A small network was trained on made-up records. Each row is its average activation on records with the value named, seen along a few directions.
Related values have similar rows: they may be neighbours, one step apart, or belong to one group.
In the rows, zero is written as 500.
Strong random noise was added to every row along 19 fixed directions; ignore it. To show where, here is one row again and again, with new noise each time:
[537 600 402 495 580 550 630 468 611 515 574 495 459 529 586 550 495 490
 527 439 485 607 576 481 451 529 412 592 491 508 551]
[642 582 359 560 509 524 472 376 584 344 438 447 490 402 311 560 445 548
 699 541 414 596 820 504 455 499 632 679 575 338 455]
[604 534 433 603 500 509 428 384 416 513 511 479 403 466 410 351 373 363
 508 560 456 586 502 495 543 387 516 532 618 666 329]
[525 547 522 413 633 556 341 489 473 371 413 438 447 562 594 602 606 632
 508 490 421 449 513 557 650 410 564 582 469 435 511]
[561 514 480 453 437 510 498 457 557 434 506 478 648 465 480 478 486 226
 648 380 563 380 521 515 559 694 425 592 575 451 227]
[411 530 496 311 402 373 371 498 532 372 445 484 461 562 515 568 543 538
 562 544 597 339 497 498 483 542 526 588 482 415 377]
[616 280 567 544 402 605 440 620 479 520 581 455 651 418 330 552 560 386
 583 383 422 567 573 571 404 483 663 555 562 602 483]
[448 599 438 434 473 480 543 479 532 418 489 587 520 484 433 557 449 434
 586 425 546 502 467 415 583 573 570 547 436 502 436]
[526 422 326 490 504 478 557 476 536 581 662 377 324 629 519 336 518 610
 528 566 523 542 559 592 359 431 316 471 476 610 578]
[494 384 673 282 502 466 523 382 519 466 377 578 636 691 370 408 484 664
 432 637 500 490 277 403 385 595 417 596 564 554 632]
[428 508 602 601 397 408 459 554 474 547 476 530 418 396 500 414 441 560
 307 684 502 509 420 577 397 470 497 516 372 553 577]
[330 496 499 694 393 458 548 573 537 542 558 490 508 402 592 462 461 485
 616 675 468 584 427 523 483 511 330 461 518 539 404]
[605 497 544 590 577 563 517 358 495 525 520 424 510 669 413 502 466 649
 407 403 480 506 498 443 499 476 594 430 514 443 548]
[535 577 392 333 648 413 440 471 618 460 434 472 646 348 358 461 546 466
 491 488 474 442 493 484 458 490 492 496 540 521 511]
[507 607 481 546 500 438 526 559 508 433 531 424 557 467 611 590 516 472
 598 482 538 401 603 604 648 564 522 575 447 322 356]
[485 444 579 484 605 429 611 508 457 530 560 542 720 389 478 396 539 482
 469 416 474 451 340 551 461 458 426 399 499 691 534]
[549 549 524 620 499 454 500 470 536 418 563 398 617 548 506 563 507 599
 622 491 503 449 520 542 515 479 496 528 522 448 344]
[371 502 530 425 476 466 648 619 447 672 536 527 497 478 524 532 438 427
 463 468 539 546 435 467 529 520 639 536 570 512 528]
[518 500 601 592 394 374 479 451 506 464 545 465 571 489 428 415 459 527
 428 490 540 427 429 568 402 517 526 509 462 552 417]
[576 341 589 405 537 431 505 514 414 524 524 431 676 412 427 460 538 472
 543 611 480 398 520 617 378 482 457 539 592 606 417]
[553 516 470 651 508 508 526 446 518 488 510 586 465 304 444 446 474 522
 459 491 448 577 630 503 277 358 483 471 490 578 597]


Values of J:
j17: [576 502 389 597 546 605 555 683 477 606 557 448 464 491 536 453 487 519
 568 589 486 607 551 577 602 393 488 548 503 496 596]
j13: [609 436 468 443 595 401 541 388 463 612 546 412 614 463 313 511 432 387
 430 654 466 527 539 449 425 554 489 351 593 623 410]
j18: [389 515 621 521 425 397 527 438 487 450 529 518 473 460 522 607 465 476
 424 492 439 624 511 496 463 564 667 554 517 539 512]
j8: [561 693 422 649 644 473 738 223 450 435 528 527 403 564 557 422 380 573
 489 411 501 518 603 485 618 577 428 384 405 450 516]
j5: [573 500 629 563 479 403 532 531 522 487 483 525 650 392 436 555 499 598
 458 583 452 521 527 551 318 439 527 564 508 534 550]
j16: [571 455 591 513 446 533 582 450 392 446 596 601 416 608 599 576 472 402
 387 475 508 666 531 495 570 572 540 536 373 619 595]
j12: [571 566 391 613 395 295 451 508 707 317 537 513 568 427 510 493 614 525
 425 461 505 576 758 548 469 622 457 375 342 233 706]
j1: [335 425 435 465 479 460 471 579 475 590 480 415 449 573 631 314 576 546
 598 492 561 317 390 567 618 494 307 346 562 387 438]
j19: [571 565 512 520 560 516 556 546 492 626 446 523 569 402 375 580 427 568
 486 552 528 460 537 433 371 399 583 511 553 492 484]
j9: [456 549 582 648 431 482 446 592 430 501 484 512 558 482 597 598 478 448
 503 537 572 400 463 477 650 474 568 407 487 360 357]
j6: [565 378 490 321 550 497 683 431 412 490 474 607 432 508 501 445 523 602
 437 587 591 384 692 552 314 596 391 487 354 436 751]
j10: [638 575 583 529 380 515 583 627 452 505 455 658 459 518 663 529 448 420
 450 517 649 438 629 515 425 496 467 690 490 370 511]
j20: [497 446 520 399 522 462 533 496 366 570 454 445 466 509 428 610 402 577
 559 863 499 495 581 484 485 500 548 596 552 469 413]
j4: [596 540 410 529 553 641 370 550 638 586 421 508 561 273 321 398 472 237
 399 466 435 617 443 434 474 540 515 499 577 626 519]
j2: [501 468 578 632 531 543 386 481 449 518 412 443 407 396 608 509 524 505
 429 708 354 612 564 570 501 465 434 486 574 525 519]
j11: [580 308 533 583 350 526 433 502 410 429 570 530 560 606 399 563 512 491
 608 510 501 550 603 459 540 477 586 411 499 447 484]
j14: [483 530 447 404 432 383 457 494 480 419 503 557 500 588 550 387 502 401
 593 442 547 481 412 483 600 458 446 530 623 558 385]
j7: [513 597 386 533 523 511 415 531 536 476 387 574 531 357 315 370 444 539
 589 514 480 521 439 433 519 328 552 527 565 531 496]
j15: [499 534 384 352 580 480 305 515 467 557 465 409 299 588 444 601 487 564
 421 706 478 542 480 421 549 363 584 475 509 586 459]
j3: [272 472 645 431 516 462 679 474 459 626 522 473 508 528 565 489 486 657
 448 425 561 382 325 522 393 552 514 466 496 519 547]
The values of J form a 4 by 5 grid.
Fewest steps between j3 and j14? -> 4
A value of J combines one of 4 hidden first parts with one of 5 second parts; all combinations occur once.
Changing only the second part turns j6 into j4. j17 has the same second part as j6; what does that change turn j17 into? -> j16
Changing only the second part turns j19 into j13. j3 has the same second part as j19; what does that change turn j3 into? -> j9
Changing only the second part turns j14 into j15. j18 has the same second part as j14; what does that change turn j18 into? -> j20
Changing only the second part turns j8 into j2. j10 has the same second part as j8; what does that change turn j10 into? -> j12

Values of U:
u12: [340 530 365 596 435 325 704 528 622 542 682 529 777 455 245 586 424 553
 694 471 576 511 382 307 472 567 503 199 417 514 411]
u18: [397 510 528 487 332 404 429 346 503 328 349 604 464 631 496 264 469 674
 613 525 668 227 421 441 437 498 347 502 555 308 417]
u11: [361 550 459 599 388 545 580 576 470 469 572 611 389 290 552 688 442 437
 674 580 521 476 544 498 333 485 420 533 318 700 321]
u5: [652 319 552 471 411 611 486 492 407 570 555 545 539 629 406 297 438 322
 508 501 575 471 349 493 418 487 394 553 602 757 410]
u9: [357 247 476 445 478 598 444 519 575 491 529 303 711 652 413 402 659 653
 822 398 517 289 376 541 549 595 362 339 607 359 419]
u13: [610 470 366 416 494 469 652 509 435 624 652 509 387 509 347 556 434 405
 413 398 565 582 659 492 434 523 671 425 374 647 597]
u7: [250 541 523 385 480 525 460 620 521 574 286 476 368 230 615 402 524 435
 536 499 458 441 505 614 488 566 562 661 656 408 536]
u16: [403 719 204 328 776 150 685 366 343 421 584 532 382 491 516 360 423 587
 421 688 527 543 478 516 871 467 450 238 255 601 619]
u17: [312 609 636 503 419 629 558 384 462 148 236 774 453 552 475 590 474 845
 745 439 549 395 403 407 577 575 583 653 309 365 605]
u2: [188 449 359 589 447 514 413 681 635 640 570 310 347 266 397 527 567 685
 548 533 459 496 489 581 279 377 630 370 448 537 590]
u3: [593 488 582 482 732 576 589 287 428 481 532 432 603 528 537 646 562 530
 472 209 431 395 612 507 517 501 575 397 515 448 463]
u15: [678 670 512 646 681 716 533 559 701 583 383 381 670 412 349 368 509 636
 365 211 509 266 427 608 485 580 546 568 379 284 609]
u4: [685 463 418 403 596 517 281 643 389 594 502 266 520 605 513 693 529 404
 504 759 576 324 650 508 714 458 567 454 567 307 237]
u10: [619 529 392 548 512 550 408 612 633 473 506 573 707 694 461 493 513 529
 693 604 491 655 321 280 594 321 294 500 665 540 432]
u14: [618 465 541 504 234 326 228 749 689 576 564 519 544 474 569 514 572 217
 302 605 471 780 503 455 276 365 499 633 752 625 496]
u20: [497 447 685 688 523 472 736 488 339 640 550 641 730 590 566 322 383 290
 342 425 415 729 265 448 944 647 509 355 524 460 607]
u6: [708 664 592 568 588 565 449 443 594 548 477 327 519 715 630 508 484 663
 420 438 556 415 507 522 427 378 494 744 695 325 386]
u8: [773 384 150 460 589 556 436 561 510 492 496 447 675 557 206 205 527 394
 803 564 509 452 542 496 730 456 285 322 583 475 442]
u19: [452 686 427 433 697 337 189 248 446 255 455 591 183 412 708 675 596 548
 165 665 501 424 560 403 479 292 385 180 211 658 517]
u1: [652 575 496 583 656 701 463 498 368 608 372 631 257 483 592 392 507 488
 172 275 473 524 568 490 629 341 624 389 410 427 798]
The values of U form a 4 by 5 grid.
Fewest steps between u10 and u5? -> 3
A value of U combines one of 4 hidden first parts with one of 5 second parts; all combinations occur once.
Changing only the second part turns u6 into u16. u3 has the same second part as u6; what does that change turn u3 into? -> u8
Changing only the second part turns u13 into u11. u1 has the same second part as u13; what does that change turn u1 into? -> u15
Changing only the second part turns u7 into u18. u17 has the same second part as u7; what does that change turn u17 into? -> u2
